W =
[[188 193 176 137  97  67  63  85 122 164 190 192 170 128]
 [146 180 194 184 150 106  73  60  76 110 153 186 194 177]
 [106 149 183 196 181 145 103  70  60  78 115 156 187 195]
 [172 194 188 162 121  81  62  66  97 140 178 196 186 153]
 [178 141  98  69  60  80 120 162 189 194 173 132  91  66]
 [ 63  89 130 171 193 191 163 121  84  62  68  96 138 177]
 [ 64  92 132 172 195 188 161 118  80  62  68 100 142 179]]
Rows and columns are numbered from 1.
What is the entry in row 3 and column 1? 106
The entry at row 1, column 2 -> 193
The entry at row 1, column 1 -> 188
The entry in the bottom-right corner -> 179
The entry in row 1 and column 3 -> 176
What is the entry in row 2 and column 1? 146
The top-right entry is 128
What is the bottom-left entry? 64
What is the entry directly below 81? 80
What is the entry directly below 110? 78
What is the entry at row 2, column 2? 180
The entry directly below 98 is 130
What is the entry in row 2 and column 3? 194
What is the entry directly below 130? 132
What is the entry just right of 140? 178
The entry just left of 85 -> 63
What is the entry just right of 85? 122
The entry just right of 183: 196
What is the entry directly above 84? 189
What is the entry just left of 170? 192

arr =
165  142  119  125  117  147  136  152  158  126  110   99  152
133  115  144  116  142  109  113  133  128  113  133  142  129
111  111   99  145   84  113  125  106  117  124   95  173  132
112  136  132  142  133  114  109  145  137  140  102  136  132
121  118  123  127  140  123  113  123  129  116  132  134  138
 93  148   96  141  118  185  170  100  142  169  149  115  165
 98  166  128  163  124  110  152  116  135  172  123  111  112
 81  140  107  133  109  150  142  118  116  147  122  130  144
Indices start at 1.
What is the entry at row 1, column 2?
Answer: 142
The entry in the bottom-left corner -> 81
The top entry of the column that holds the largest entry: 147
The top-left entry: 165
What is the top-right entry?
Answer: 152
What is the entry at row 2, column 3?
Answer: 144
The entry at row 2, column 1 -> 133
What is the entry just left of 163?
Answer: 128
The entry at row 1, column 3 is 119
What is the entry just right of the smallest entry?
Answer: 140
The entry at row 3, column 1: 111
The entry just left of 95 is 124
What is the largest entry?
Answer: 185
What is the entry directly below 127?
Answer: 141
The bottom entry of the column that holds the largest entry: 150
What is the entry just right of 172?
Answer: 123
What is the entry in the bottom-right corner?
Answer: 144
What is the entry directly above 96?
Answer: 123
The entry directly above 114 -> 113

Questions about the array below. Rows and columns are numbered from 1.
1) Find the entry directly below 116.
2) Find the minimum.
3) Find the entry in row 1 and column 3.
4) Find the entry in row 1 and column 1.
116,128,175,155,81,150,159,142,171
88,136,178,86,91,150,175,169,175
1) 88
2) 81
3) 175
4) 116

Questions about the grid below. Rows and columns are numbered from 1.
1) Which number is the entry at row 1, column 2?
2) Which number is the bottom entry of the column that holds the smallest entry?
3) Which number is the smallest entry?
4) Which number is the entry just right of 88?
5) Which number is the entry in the bottom-left corner?
6) Which number is the entry in the bottom-right corner?
7) Which number is the entry in row 2 and column 1?
8) Which number is the entry in row 1 and column 1?
121,107,133,132,105,120,86,135,117,114,104,123,106,100,97,111
93,87,143,109,117,114,91,121,146,82,103,108,76,96,74,84
121,107,130,128,105,122,86,135,122,107,102,120,106,99,97,106
87,97,130,109,122,105,97,121,141,82,102,102,82,97,89,79
93,90,143,117,119,120,90,121,146,82,96,108,76,99,78,79
121,110,130,132,108,122,86,135,122,114,101,120,106,101,97,106
93,90,140,113,117,122,90,124,146,82,97,108,76,100,78,79
93,90,140,113,117,122,90,124,146,76,97,108,76,100,78,79
121,107,130,128,105,122,86,138,122,114,102,120,106,100,97,106
109,107,130,121,114,122,91,130,122,101,104,111,100,101,93,101
87,93,135,105,119,111,95,121,141,82,106,105,82,98,82,79
93,97,130,109,122,105,83,127,136,95,101,108,94,99,89,90
93,90,145,117,117,120,88,121,146,82,97,108,70,96,74,79
121,107,133,132,108,120,85,135,122,114,102,120,106,100,97,111
93,97,128,109,122,105,81,127,136,95,101,108,94,100,89,90
1) 107
2) 94
3) 70
4) 121
5) 93
6) 90
7) 93
8) 121

133,72,168,140,157,150,110,121,112,129,100,134,121,137,144
133,133,135,120,138,113,116,120,112,145,88,125,121,137,144
133,133,143,139,138,131,116,121,112,129,96,134,100,137,144
133,133,143,139,138,131,116,121,112,129,96,134,121,137,144
133,133,143,139,138,131,116,111,112,129,96,99,122,137,144
133,133,143,139,138,134,104,121,112,121,96,134,121,137,135
133,133,142,139,138,131,116,121,112,129,96,134,121,137,144
133,133,143,139,138,131,116,121,112,129,81,134,121,137,128
Read off the last entry in the row that holds the largest entry.
Answer: 144
The bottom entry of the column that holds the smallest entry -> 133
The entry directly above 128: 144
The entry in the bottom-left corner is 133
Read off the entry in the top-left corner.
Answer: 133
The entry in the bottom-right corner -> 128
Read off the second entry on the main diagonal.
Answer: 133
The second largest entry is 157
Read off the third entry from the end, reading row by row.
Answer: 121
Read off the maximum.
Answer: 168
The largest entry in the last row: 143
Read off the entry directly below the largest entry.
Answer: 135
Read off the fourth entry in reading order.
Answer: 140
Read off the fifth entry from the end, reading row by row.
Answer: 81
The 3rd largest entry -> 150
The second entry in reading order -> 72
The 2nd entry on the diagonal from the top-right corner -> 137
The third entry on the main diagonal: 143
Read off the fourth-last entry, reading row by row.
Answer: 134
Read off the entry just right of 111.
Answer: 112

103,189,147,143,152,148,150,150,168,114,97,95,147,150,151
The entry just right of the smallest entry?
A: 147
The entry just right of 148?
A: 150
The 1st entry from the left -> 103
The second entry from the left -> 189

89,112,133,120,119
136,132,142,180,150
156,147,136,136,148
154,126,134,72,145
157,147,136,135,148
165,133,139,113,156
106,123,140,183,135
166,133,139,113,156
105,123,140,183,136
166,133,139,113,155
142,122,144,163,156
The smallest entry in the first column?
Answer: 89
The third entry, reading row by row?
Answer: 133
The entry in the bottom-left corner: 142
The smallest entry in the last column?
Answer: 119
The entry just right of the smallest entry?
Answer: 145
The entry directly above the centre entry: 136
The 2nd entry on the diagonal from the top-right corner?
Answer: 180
The last entry, reading row by row -> 156
The entry just right of 157?
Answer: 147
The third entry on the diagonal from the top-right corner?
Answer: 136
The entry just right of the centre entry?
Answer: 113
The smallest entry in the last row: 122
The entry just right of 105 is 123
The entry just left of 134: 126
The entry just left of the smallest entry?
Answer: 134

Questions about the matrix below. Indices start at 1.
1) Give the entry just left of the largest entry.
2) Give the entry at row 1, column 1.
3) Give the bottom-right entry.
4) Give the entry in row 1 and column 3.
5) Give the entry directly above 138.
6) Give the entry in row 3 and column 1.
7) Give the entry directly below 123.
8) Give the entry in row 1 and column 2.
[[108 122 146 159 128 110 125 133 166]
 [139 119 156 174 106  80  81 101  86]
 [142 174 141 114 127 141  98  90 110]
 [128 129 128 130 128 129 128 126 128]
 [164  89 182 189 133  96 123 109 182]
 [169  76 184 196 138  87 133  98 188]
 [130 122 137 139 124 113 112 113 111]
 [170  84 184 191 132  94 120 102 185]
 [190 105 139 132 135  86  76 101 102]
 [136 113 153 161 115  91  84  88  86]]
1) 184
2) 108
3) 86
4) 146
5) 133
6) 142
7) 133
8) 122

Questions about the matrix below. Rows and columns are numbered from 1.
1) The entry just left of the centre entry?
2) The entry in row 2 and column 1?
3) The entry in row 3 and column 1?
4) The bottom-right entry?
5) The entry in row 1 and column 3?
6) The entry directly below the centre entry?
7) The bottom entry of the column that holds the largest entry?
8) The entry in row 2 and column 2?
95,111,111,133,134,154,114,106,103,151,127,161,112
154,132,129,179,152,118,169,86,103,129,120,143,167
149,144,143,135,116,102,131,150,132,114,121,105,135
1) 118
2) 154
3) 149
4) 135
5) 111
6) 131
7) 135
8) 132

x =
111,108,124,111,130,137,132
144,149,146,143,126,115,130
123,139,182,123,136,115,137
135,148,181,136,126,106,145
137,118,60,137,116,143,115
128,143,180,129,132,111,140
115,109,115,115,125,137,131
114,108,108,115,129,140,126
Read off the entry just right of 128.
A: 143
Read off the last entry, reading row by row.
A: 126
The 2nd entry on the diagonal from the top-right corner is 115
The entry in the bottom-left corner is 114
Read off the entry just left of the largest entry.
A: 139
Read off the largest entry.
A: 182
Read off the smallest entry in the first column.
A: 111
Read off the 3rd entry in reading order.
A: 124
The largest entry in the last column -> 145
The entry directly above the largest entry -> 146
The smallest entry in the first row is 108
The 3rd entry from the end, reading row by row is 129
The largest entry in the first row is 137
The 3rd entry on the diagonal from the top-right corner is 136
Read off the entry directly above 116.
A: 126
The top-right entry: 132
The fourth entry in reading order: 111
